A small network was trained on invented records. Each row is its activation on one of them, seen along a few directions.
After each row come some of the record's fields: Fek, Kede, Nuz, Toka, Tez, Femo, Kotu.
A field that a record lacks is left out.
The largest differences between rows may come from other fields.
Strong random noise was added to every row along 3 fixed directions; ignore it. To show where, here is one row again and again, with new noise each time:
[ -32   15   75 -126  147  186   23    8  101 -174  236  121  179 -275
 -132  114 -207  184 -237 -212 -252   66   70   41]
[ -24   26  104  -31  -19 -121 -249   64 -273  -88   -1  -74 -239  213
   14  -45  229 -318  107   58  181  -56  173 -111]
[-340 -152 -228  231  241  225  574  -22  546  -33  154  256  505 -102
   37  -71 -455  380 -178 -204 -228  176 -344   75]
[-203  -60 -113  196   19 -141  100   51  -24    2  -44  -36  -75  385
  138 -177  120 -287  200  104  228   -2  -51 -125]
[  80  200 -309  -98   44 -108  335   38   84 -195  498 -269   45  140
    3   10  -18 -509  174   81 -173    0  348 -255]

[-266  -43  261   11  -33 -452  -60  -42 -238  219 -377    4 -209  150
  140 -273  113 -312   94  127  359  -61 -116  -32] : (Fek b4; Kede n1; Nuz d1)
[ -88  153  -58 -257  167 -217  463 -102  266    9  283  -35  308 -376
   -7  -39 -419 -122 -199 -106 -315   98   93 -119] : (Fek b4; Kede n1)
[  20 -123 -131   18   47  148  170    2  325 -101   97  -17  168  -29
 -274  -62 -204   88  -27 -150 -152  143  -55   16] : (Fek b5; Kede n2)
[  26   30 -197 -168  236 -101  635 -132  423  -71  373   78  537 -351
  -77   22 -509   60 -161  -76 -382  111  -41  -72] : (Fek b3; Nuz d1)
[ 159  168   41 -119   61    5 -228 -100 -125    7   64  -14 -200 -104
    4  184  121 -157  -90 -145  -27  -54  191   44] : (Fek b4; Kede n3; Toka s1; Tez t5; Femo y2; Kotu e6)
[-158  -54   73    2  -12 -127  158    7  -64 -111    5    0  -20   76
  112 -148  -60 -195  102   11   75   -6   33 -114] : (Fek b4)
[ 281  316  -30 -438  151  102 -149  -98  -14   63  171    0 -162 -351
 -203  363    6 -111 -216  -84 -254  -36  252  126] : (Fek b4; Nuz d1; Toka s3; Tez t5; Femo y4; Kotu e3)
[ -75 -262  218    1   30  268  -57   60  168 -125   55   37  235 -178
 -381 -105 -244  395 -168 -228 -136  129 -198  157] : (Fek b5; Kede n2)
[-124 -154 -198  358  -39  268    0  101  213   88  -47   48 -169  234
   85    7  172   73  123   96   28  -17 -196  113] : (Fek b4; Kede n3; Toka s2; Tez t6; Femo y4; Kotu e3)
[-125 -170   22  178  -87  168  224  159   38 -450  168    5  344   97
  234 -212  -68  182  158   75  102   77    8  -95] : (Fek b1; Kede n2)
[-358  -96 -234  378  -45  -49  498   26  263  -19  -88  299  462  151
  451 -175 -122  252  149  164  144  109 -224  -69] : (Fek b1; Kede n3; Nuz d3)
[  -3 -195   67  143   -2  241  -65  161  -17   24 -183 -111 -208  215
 -249 -237  -12  247   26  -63   45   -5 -313   96] : (Fek b2; Kede n2; Toka s3; Tez t6; Femo y4; Kotu e3)
[  68   43   24  -27    0   94 -334   62 -157  -53    1  -95 -265   69
 -221  119  108  -34   55  -34    8  -20  225  -42] : (Fek b6; Kede n3)
[ 134  -70  291 -122  -34  331 -459  -42  -44  -28 -148  154  -46 -337
 -159  253  -50  314 -233 -297  -51   -9    3  213] : (Fek b5; Kede n2; Toka s2; Tez t5; Femo y2; Kotu e6)
[ 179   85   73 -190  -21  -82 -147  -55 -152   43  -20  -61 -127  -91
 -166  -21   45 -141 -117   63  -92 -117  -21   11] : (Fek b3; Kede n2; Nuz d1; Toka s3; Tez t6; Femo y4; Kotu e2)
[ -66 -215 -151  229   78  204 -110  -63  253  320 -369  151  -18  172
 -125    6  -88  274    5   40   91   72 -422  275] : (Fek b5; Nuz d1; Toka s2; Tez t5; Femo y4; Kotu e3)
[ -83  -53  -47  -30  109  -74   13  -23   37  172 -167   14  -13   99
 -188   81  -61  166 -116  -60  -46   13 -106   76] : (Fek b2; Kede n3; Nuz d3)
[ 196  130   85  -57 -238   85 -697   71 -434   35 -275   72 -414   49
  110  163  607  -28   14  191  217 -203  262   60] : (Fek b1; Kede n3; Nuz d3; Toka s3; Tez t6; Femo y4; Kotu e3)
[  78  366 -464 -290  128 -237  659 -109  330  -32  577 -137  302 -196
   43  193 -292 -370 -112  -49 -504   46  381 -177] : (Fek b4; Kede n3; Nuz d3)
[ 214   96   23  -65 -159  297 -180   70 -104 -324  337  -34  -17 -135
   87  140  184  126   35   50  -78 -101  334  -38] : (Fek b1; Kede n3; Toka s3; Tez t6; Femo y2; Kotu e5)
[   5   69 -147  -95  249   63  196  -52  319  166  -20    1  126 -282
 -317  137 -305  244 -208 -191 -273  135  -28  104] : (Fek b6; Kede n1)
[-262 -303 -163  410  119  108  174  -19  266  344 -495  307   83  255
   26 -216  -81  335  -26   84  205   77 -725  168] : (Fek b3; Nuz d1; Toka s3; Tez t6; Femo y4; Kotu e3)
[ 109   93  -32   -7 -159    7 -214   15 -229 -102   42 -130 -390  139
  175  128  302 -399  293  174  125  -41  220 -164] : (Fek b4; Kede n1; Toka s2; Tez t3; Femo y4; Kotu e3)
[-265 -179   23  109  157   26   67 -125  215  405 -344  474  275 -211
   64   40 -255  588 -409 -255   46   36 -564  243] : (Fek b3; Kede n3; Nuz d3; Toka s3; Tez t5; Femo y2; Kotu e5)
[ 298  536 -554 -421  139  -61  448 -188  340   73  670 -202   94 -338
  -38  475 -101 -396 -144  -54 -549  -35  489 -166] : (Fek b4; Kede n3; Nuz d3; Toka s3; Tez t1; Femo y2; Kotu e5)
[  26   23 -253  121  -29  -96  240  115   49  -33   72 -278 -185  318
 -124 -147  -32 -298  299   74   49   22  129 -149] : (Fek b6; Kede n1)
[-107  -80  332 -113   79 -281 -309   -4 -242  163 -455   61 -176   14
  -33 -160   83  -65 -150  -88  215   40 -138   82] : (Fek b4; Kede n2)
[-119 -133  -44  166  104  156  219   52  100   98  -87   42   30   64
  -22 -126 -214  279  -12 -143   46   74 -299  104] : (Fek b2; Toka s3; Tez t5; Femo y2; Kotu e5)
[  80  228  215 -371   92 -122   13  -57  -42  -34  124   45   48 -424
 -159  143 -134  -96 -236 -130 -265  -37  202   67] : (Fek b4; Nuz d1)
[-319 -124  -61  183  186 -256  145  -91  137  323 -412  161  -11  208
  112 -156  -16  -15  -24   13  230   72 -331   69] : (Fek b4; Kede n1; Nuz d3)
[  19  -49 -207   57 -209 -156  310   11   88  -63  215 -116   57  290
  -15 -107    8 -283  242   41  -24  -47  119 -147] : (Fek b5; Kede n3)
[ 288  302 -334 -172   29  -17  111  -74  143  143  307 -241  -97  -81
 -117  406   35 -209  -28   -2 -327  -75  299  -14] : (Fek b2; Kede n3; Nuz d3; Toka s2; Tez t1; Femo y2; Kotu e6)
[ 188  305 -316  -77 -153  -53   23  -26 -181  -79  239 -206  -69  178
  229   61  375 -493  391  344  110  -46  356 -171] : (Fek b1; Nuz d1; Toka s3; Tez t5; Femo y4; Kotu e3)
[ -91 -187 -194  204   14  139  502  157  326  -85  268 -154  215  143
 -205 -176 -327  225  157  -46 -239   99 -134  -30] : (Fek b2; Kede n3)
[-163 -175  146  130  156   28  103   15  160  106 -257   79  206    0
 -203 -110 -235  343  -80  -61   -8  137 -382   98] : (Fek b2; Kede n2; Nuz d1)
[-124  142 -149  -57   52 -425  423  -26  150   90   -9 -117  167  104
  163 -216 -116 -401   90   18  -41   32  -28 -192] : (Fek b4; Kede n2)
[  13  112   95 -100  -96 -162   62    9 -107 -197  118   -3  214 -151
  232  -28   56  -82  128  132   33  -23  264 -200] : (Fek b1; Kede n1)
[ 217  142   -9 -371   -3  -55 -180  -75 -208   62  217  -57 -113 -278
 -105  283   50 -116 -204   -7 -135  -94  253   -9] : (Fek b3; Kede n3; Nuz d3; Toka s3; Tez t1; Femo y4; Kotu e2)
[-115 -102 -406  209   -3    2  327  -29  363  293 -132 -108  165  350
   -3 -150  -88  -87  178  134   97   53 -370  -20] : (Fek b5; Kede n2; Toka s3; Tez t5; Femo y4; Kotu e3)
[  34  -28  -91  289  -80  -38 -588   50 -276  278 -427 -128 -669  556
   90  119  537 -282  301  130  487 -155   69   68] : (Fek b6; Kede n3; Toka s2; Tez t5; Femo y2; Kotu e6)
[ 334  163 -266 -240  144  322  301   35  366 -138  691 -321  122 -310
 -495   90 -423   84 -185 -184 -644   10  229  -36] : (Fek b2; Toka s3; Tez t6; Femo y2; Kotu e5)
[ -60 -193  195  -15   -1   82   11   45  -18 -285  189  224  279 -146
   10  -47 -249  262 -121  -94  -92   53  -71  -44] : (Fek b3; Kede n3)

Here are new rows. What are their fields?
[ 179   54   38 -212   73 -176  127   38  -46 -115  157  -65  111  -99
 -176   -2  -79 -182  -32   57  -97   11   81  -88] : (Fek b3; Kede n2; Nuz d1)
[  37  -73   15  217 -191  403 -132  154  -19 -277   -6  177  193   -1
  307   32  116  289  199   17   41   19  -43   55] : (Fek b1; Kede n2; Toka s2; Tez t5; Femo y4; Kotu e3)
[  52 -210  237 -112  -25   -3 -214  118 -245 -175  127  -22  -25  -73
 -205  -39  -31   97  -50  -66  -21  -19   48  -93] : (Fek b3; Kede n3)
[ 126   99   33 -144   29  266 -336  -52  -12   51  -47   93 -258 -208
 -197  317   -4  283 -246 -241  -92  -59  101  146] : (Fek b6; Kede n3; Toka s3; Tez t1; Femo y2; Kotu e5)
[  49   89  -71 -145    7  -88  221    0    9 -138  269  -26  -22  -42
    9   29  -94 -189   48  -53 -181    5  242 -127] : (Fek b4; Kede n3)
[ 232  120  145 -345   -2   16 -172   48 -222 -198  326  -68 -162 -249
 -225  159    0 -105 -116 -157 -270    2  419  -21] : (Fek b4; Kede n3)
[-215 -138  -67  241  -71  215  356  107  176 -444  202  117  548   37
  312 -211 -190  254  139   47   25  106  -71 -120] : (Fek b1; Kede n2)
[-124  -40 -109   21  137   38  252   20  233    7  167   41  157  -73
  -98   -1 -136  116  -73 -193 -207   33  -63  -16] : (Fek b4; Kede n3)
[-144 -211  109  210 -168   56 -142   67  -46  -55 -176   59 -113  319
  -66 -122  -27  100  118   38  212   -1 -104   25] : (Fek b5; Kede n3)
[ -47   66 -322    4  222   19  322 -103  445  288   89  -15  116 -170
   19   67 -217   -5  -38  -59 -247   93 -141  113] : (Fek b4; Kede n1; Toka s2; Tez t5; Femo y4; Kotu e3)
[ 102   -3  158 -189  107 -175   70   84  -70  -91  120 -295   14   57
 -275 -148 -150 -101   23   44 -138   40   -7  -82] : (Fek b2; Kede n2; Nuz d1)
[  46   77  268 -158 -208 -211 -155  131 -401 -149   26  -41  -20   69
  176  -75  306 -157  117  188  206  -94  315 -133] : (Fek b1; Kede n3; Nuz d3)
[ 171  -40 -307   68  -32  -17  537  187  166 -286  474 -527  107  397
 -234 -210 -193 -344  359  135 -163   49  149 -257] : (Fek b2; Kede n2)
[-100  -85  167  -82   60  183 -206 -101  218  102 -177  357   98 -314
 -145  321 -171  491 -408 -213 -162   43  -56  328] : (Fek b5; Kede n3; Nuz d3)
[   1 -122  179  139  -55  133 -403   33 -196  246 -492   68 -399  194
 -175    8  259  177   11  143  210  -79 -260  163] : (Fek b2; Nuz d1; Toka s3; Tez t6; Femo y4; Kotu e3)
[  19  -90   31   15  -25  -34  264  242    2 -203  180 -369   55  137
 -198 -248 -182 -109  156  -26 -105    7  -16 -141] : (Fek b2; Kede n2)
[ -67  -64  105 -107    4 -327  205   60  -69  -98   76 -123  186   42
  -16 -297 -220 -219  -19   89   52   28  -99 -126] : (Fek b3; Kede n2; Nuz d1)
[ 117   46  239 -173 -161  280  -15  164 -149 -650  366   63  419 -430
   75   31 -169  304  -75 -142 -221   42  280 -121] : (Fek b1; Kede n2)
[-177 -109   79  145  118  228 -315 -116  149  301 -419  446  -86 -161
   86  217   34  493 -369 -134  -30   38 -324  313] : (Fek b4; Kede n3; Nuz d3; Toka s2; Tez t6; Femo y4; Kotu e3)
[  53  263 -131 -268   87 -222  233  -33  104   90  248    9  109 -216
  -53  163  -93 -150 -185 -125 -281   11  217  -61] : (Fek b4; Kede n3; Nuz d3)
[ -77   -4 -435  223   76 -198  621  105  297   14  232 -334   54  458
  -30 -316  -19 -481  388   94  -31   44  -79 -182] : (Fek b4; Kede n2)
